A small network was shown many inputs. Here are its activations along a few directions, one row for each input.
Each table varies a few parts of the input and shows all the possible inputs, shuffled.
A made-up example of a description, with smaller parts first: values(3) and (point or ring(11) or (line(4) and ring(5))).
Shared parts are said once, and a part with two or three values counts as separate values.
In the rows, zero is written as 128.

Other details of the inputs shift rows strongly along three fixed directions, in all tables alike. That doesn't count.

Table:
r1: [199 129 218 156 209 119  96 112  59  76 109 158]
r2: [160 140 154 139 160 102  89  99 108 135 132 150]
r3: [ 76  90  96 113 109 143 165 198 154 113 116 123]
r4: [177 127 161 186 173  55  85 123  68 106 120 120]
r5: [115  80  80  88 134 182 144 172 130 141  87 158]
r6: [105 161 121 134  59 154 182  89 168 151 164  85]
r7: [121 118 119  94 117 152 144 111 163 162 152 136]
r8: [125  99 100 147 128 146 161 172  96 126  74 112]
r9: [ 81 168 111 117  72 151 155 118 187 125 188 106]
r10: [132 142 140 171 143  91  69 147 100  79 128 140]
r11: [148  82 113 123 134 159 139 132 103 159  76 139]
r12: [157 154 150 140 163 128 105 107  88 127  82 137]
r13: [146 139 170 142 189  72  71 143 111  94  98 164]
r14: [ 85 140 111 133  70 152 141 131 164 111 151 116]
r15: [ 81  76  57  85 132 166 158 219 134 108 120 133]
r16: [ 96 168 133 145 103 116  78 122 148  74 170 133]
r17: [142 124 128 126  93 119 187  74 144 171 180  72]
r18: [ 86  59  86  68 142 174 167 214 143 140  73 155]
r19: [ 69  92  98  93  94 182 106 176 166 117 120 182]
r20: [107 150 127 122 158  84  71 140 129  73 195 145]
r21: [ 63  49  67 116  87 171 148 234 155 113 113 156]
r22: [ 86  57  57 112 104 179 159 205 133 123 107 137]
r23: [176  67 119 127 190 122 134 161  75 151  50 141]
r24: [ 79 121  93 127  95 164 138 172 142 101 119 126]
r25: [168  54 106 143 178 103 158 174  61 132  69 104]
r26: [120 157 126  78 178 113  77 122 143  98 176 158]
r27: [ 88 179 106  58 182 135  55 154 156  70 188 181]
r28: [138 149 115 133 111 145 162  98 105 139 133  82]
r29: [108  87  66 106 118 171 172 183 113 127 103 117]
r30: [119 174 129  87 100 163 162  72 171 170 170 112]
r31: [130 164 157 138 137 118  79 106 130 108 118 153]
r32: [145 131 152 157 149  68  96 124 104 104 153 121]
r33: [ 81 170 135 123 134  87  55 153 161  53 205 152]
r34: [159 120 147 187 145  85 122 140  88 114  88 113]
r35: [117 130 125 103  68 168 165  75 175 185 160 125]
r36: [ 91  91  57 100 118 173 145 187 133 108 130 133]
r37: [148 120 146 176 157  78 112 154  95 101  96 120]
r38: [103 145 133  88 127 143 146 123 168 140 140 135]
r39: [ 97 170 132 145 109 107  78 131 152  73 172 139]
r40: [142 135 152 136 138 112  91 115 130 133 132 156]
r41: [134 158 108 112  94 145 182  79 144 159 183  76]
r42: [140  80 126 143 134 156 149 163  96 150  24 143]
r43: [109 162 158 121 136 105  71 125 166 100 152 167]
r44: [119 160 114  94 127 119 151 101 145 124 200  92]
r45: [126 179 159 122 165 103  78 117 141 103 142 154]
r46: [168 174 151 134 223  98  41 124  54  79  93 160]
r47: [142 157 154 139 164 110  90 126 117 116 105 153]
r48: [177 142 182 170 113 108 123  61 111 161  91 116]
r49: [106 178 125 126 152 106  98 137 135  81 173 124]
r50: [192 124 126 165 154 109 138  91  55 138 101  84]
r51: [166 142 175 148 205  70  82 132  86 107  83 148]
r52: [ 86 183  86  90 143 145  77 143 131  58 195 140]
r53: [ 97  64 119 114  99 157 147 188 160 152  80 161]
r54: [121 145 148 121  66 152 177  79 188 184 139 116]
r55: [161  56 142 151 161 111 121 174  88 150  46 158]
r56: [103 173 122  60 173 123  83 126 154  93 187 158]
r57: [132 126 131 134 112 119 189 114 129 152 130  77]
r58: [127 167 117  81  95 172 167  65 161 172 165 113]
r59: [171 120 176 145 153  81 110  98 109 150 116 136]
r60: [160 154 141 167 146  87  94  92  90 112 155 116]
r61: [124 145 111  83  97 169 163  80 174 174 171 119]
r62: [210 142 154 145 143 123 151  36  80 186 100  92]
r63: [181 108 167 193 107  84 165  95  97 169 101  75]
r64: [139 131 121 131  95 127 174  80 145 166 179  79]
r65: [110 149 116 128  71 145 144  79 152 139 191  99]
r66: [206 123 137 168 130 104 185  60  78 183 118  58]
r67: [102 142 143 131  58 115 171  95 187 146 182  89]
r68: [106 161 104 110 114 143 147 123 144 121 175 103]
r69: [115 173 143 104 158 124  98 122 147 112 145 151]
r70: [114  57 119 135 101 161 151 183 136 152  40 159]
r71: [144 139 143 167  63 128 191  74 142 170 129  73]
r72: [124 163 125 105 156 132  69 109 138 105 165 166]
r73: [189 113 133 177 141 107 140  89  60 147 101  85]
r74: [103 105  83  76 132 190 137 164 128 129  97 155]
r75: [183 108 171 176 127 108 130 100  92 168  61 127]
r76: [105  76 104 118 116 176 159 189 134 147  44 157]
r77: [ 89 158 132 127 143  88  81 159 152  62 171 143]
r78: [135  31 116 176 140 109 145 228  85 119  24 133]
r79: [104 176 132 134 143 100  94 137 142  80 172 127]
r80: [147  43 131 161 136 142 123 188  80 143   6 159]
r81: [ 93  81  72  68 131 191 155 197 146 139  95 161]
r82: [100 169 116  99 161 106 101 141 134  77 187 122]
r83: [102 152 160 105  83 124 136  89 199 148 169 133]
r84: [162 131 140 121  97 147 176  52 148 204 146 101]
r85: [164 137 142 171 167  75  86 119  78 104 139 125]
r86: [132 156 137 116 108 157 159  88 145 164 118 120]
r87: [117 141 126 141  54 139 165  81 161 157 180  93]
r88: [125  79 134 132 129 134 147 172 135 149  58 150]
r89: [147 142 180 148 170 132 106 134  92  41 171 137]
r90: [110 155 140 110  77 150 127  78 179 155 174 140]
r91: [ 94  86 120 117  99 156 132 179 165 137  87 167]
r92: [162 143 153 147 182  98  51 110  80 103 113 165]
r93: [180 137 147 180 153  94 148 109  71 139  92  86]
r94: [102 101  90 131 105 169 165 172 115 122  89 112]
r95: [194 133 152 164 135  98 195  69  81 182 110  50]
r96: [112 183 136 107 165 127  75 131 142  94 147 165]
r97: [107 199 126  87 164 138  68 118 139  88 166 163]
r98: [ 82 153 107 109 136 112  74 153 156  73 209 152]
r99: [113 153 145  97 160 102  69 119 150 102 180 169]
r100: [162 135 146 117 154 125 155  99 113 167 104 113]
r101: [128 133 136  89  99 141 166  68 175 182 178 112]
r102: [165 134 165 159 125 115 136  93 117 158  80 127]
r103: [138 132 158 135  61 144 171  70 173 197 136 111]
r104: [164 130 157 185  82 110 152  76 106 156 118  78]
r105: [151 144 121 137  81 150 212  69 124 184 137  57]
r106: [176 117 125 147 150 102 157 102  89 148 128  83]
r107: [ 80  70  60 106 118 167 138 212 141 108 130 146]
r108: [ 80  87  98  82 115 164 125 176 173 135 136 174]
r109: [136 110 127 159  78 134 155 103 119 151 130  96]
r110: [134  71 121 178 155 100  97 214  78  91  63 148]
r111: [ 98  83 107 148  90 138 147 186 144 120 101 130]
r112: [ 92 167 155 104 154  95  38 145 165  72 176 185]
Each input here is: values(2) and (point or (line(5) and ring(11))).
Question: Changing only the values(2) part turns r87 into r90. The same change can be made to r6. Which row results?
Answer: r76
Question: Changing only the values(2) part turns r21 into r40. The same change can be made to r3. Which row results?
Answer: r51
Question: Changing only the values(2) part turns r35 into r60. The same change can be made to r13. Which row results?
Answer: r77
Question: Change only the line(5) part in r56. List by row number the other rows that result.
Answer: r27, r58, r74, r81
Question: Change only the values(2) part in r34. List by row number the other rows that result.
Answer: r54

Table:
r113: [152 105 153 164  55 125 199  80 146 197 131  80]
r114: [177 127 143 163 168  92 123 111  54 118 106  98]
r115: [166 140 160 177 113 116 155  90 105 145 105  91]
r116: [153 133 157 144 109 135 154  95 132 168  91 125]
r117: [105 222 126 105 135  96  67  77 153  75 237 118]
r118: [126  85  91 105 119 171 187 158 129 173  70 123]
r119: [156 171 147 166 196  86  66 133  67  62 126 135]
r120: [131  69  91 111 177 132 113 201  99 118  79 164]
r121: [ 81 191 113  96  74 131 130  73 194 125 229 101]
r122: [178 177 157 144 211  94  75 106  65  99 117 140]
r123: [169 149 175 151 171  85  68  99  90 110 101 152]
r124: [156 121 157 166  94 109 155  88 114 152 110  95]
r125: [ 95  67 103 139  74 166 184 192 146 152  67 126]
r126: [173 130 162 159 166 116 111 120  87 129  69 141]
r127: [157 137 147 144 196  77  55 135  95 103 118 165]
r128: [124  58 106 145 143 141 131 201  85 101  58 137]
r129: [151  97 145 135  73 142 195  80 154 218 115 101]
r130: [ 68 164 115  88 105 158 101 141 194 117 163 165]
r131: [109  55 103 146 130 127 127 210 101 117  55 142]
r132: [118 185 148 103 123 136  92  75 170 112 213 144]
r133: [169 158 133 164 190  77  90 131  67  93 108 116]
r134: [163 117 184 150 148  73 190 117 118 146 111  77]
r135: [ 53 126  88  71 113 199 115 189 184  93 140 180]
r136: [168 118 161 178 105  97 149  92 113 153 121 101]
r137: [102  54 112 108  84 174 171 173 149 170  62 147]
r138: [ 30 122  70  81 100 156  96 201 187  76 170 163]
r139: [105 237 147 102 143 107  56  73 176  98 212 152]
r140: [161 164 200 125 229  48  83 130 106  85 126 145]
r141: [166 137 136 111 101 144 192  47 127 198 138  76]
r142: [ 90 100  88  96 192 123  50 223 126  68 116 203]
r143: [149 104 132 154  58 127 214  74 150 209 138  65]
r144: [ 53 129  82  90 111 164 103 185 173  68 200 161]
r145: [ 49 130  73  89 113 143  96 188 185  80 194 159]
r146: [118  59  91 100 123 178 177 176 126 157  97 139]
r147: [ 97 197 144 124  77 111 107  67 194 124 243 113]
r148: [130  60 121 127 149 150 121 188  99 121  44 164]
r149: [168 116 129 121 135 131 161  95 112 171 129 106]
r150: [164 111 157 142 108 136 159  85 131 174 118 118]
r151: [ 47 116  57  73 116 167 109 209 175  72 193 157]
r152: [122  60  94 111 159 139 127 196 101 133  48 157]
r153: [157 155 163 169 173  77  59 119  79  70 126 135]
r154: [133  71 100 135 105 153 192 153 112 158 114  99]
r155: [162 119 129 113  91 145 204  57 133 211 119  77]
r156: [166 158 160 146 199  68  49 108  82 103 109 152]
r157: [177 143 159 178 124 114 157  83  92 146 106  83]
r158: [153 103 146 158  52 144 214  72 148 194 138  72]
r159: [ 62 147 116 106  80 141 103 147 184  95 179 146]
r160: [137  80 117 120 167 145 120 171  84 115  67 154]
r161: [160 161 160 181 166  72  80 120  86 103 108 124]
r162: [144 184 146 114 208  95  38 113  86  66 160 160]
r163: [150 146 163 139 136 106  96  95 133 130 142 150]
r164: [129  77 108 143 153 131 127 186  77  98  77 133]
r165: [106 213 161 105  74 141 125  49 203 152 201 127]
r166: [160 168 166 182 173  71  64 126  83  77 109 139]
r167: [133  70 133 131  93 149 168 143 143 181  85 139]
r168: [ 65 147 113  78 103 154  93 140 190 113 169 167]
r169: [118  66  84 137 159 152 147 227  77 102  55 137]
r170: [ 47 141  70  90 103 159 119 187 184  90 165 147]
r171: [145 151 138 161 123 101 136 105 118 140 121  99]
r172: [170 165 149 147 203  80  70 116  82 109  98 146]
r173: [109 204 138  91  87 167 151  49 186 148 208 114]
r174: [120 200 148  96 102 141 122  41 180 135 239 123]
r175: [ 57 122  65  74 109 166 122 185 161  85 173 138]
r176: [116  50  75 124 103 154 191 185 126 157  96 109]
r177: [100  53  92 128  98 170 168 194 135 128 103 131]
r178: [172 126 161 138 120 134 157  66 109 170 107 103]
r179: [152 136 117 141 117 132 177 107 108 153 123  78]
r180: [155 150 128 110  95 159 201  61 142 197 137  80]
Question: Changing only one part turns r169 into r122. The same change can be made to r138. Which row results?
Answer: r156
Question: Changing only one part turns r171 into r139. The same change can be made to r176. Which row results?
Answer: r120
Question: Describe the family of inputs behind these rows.
Answer: values(2) and (point or (values(3) and ring(11)))
Question: Change only the values(3) part in r137. List by row number the other rows that result.
Answer: r165, r167
Question: Change only the values(2) part in r129. List by row number the other rows that result.
Answer: r147
Question: Change only the ring(11) part in r164. List by row number the other rows that result.
Answer: r114, r117, r121, r124, r128, r131, r138, r153, r159, r175
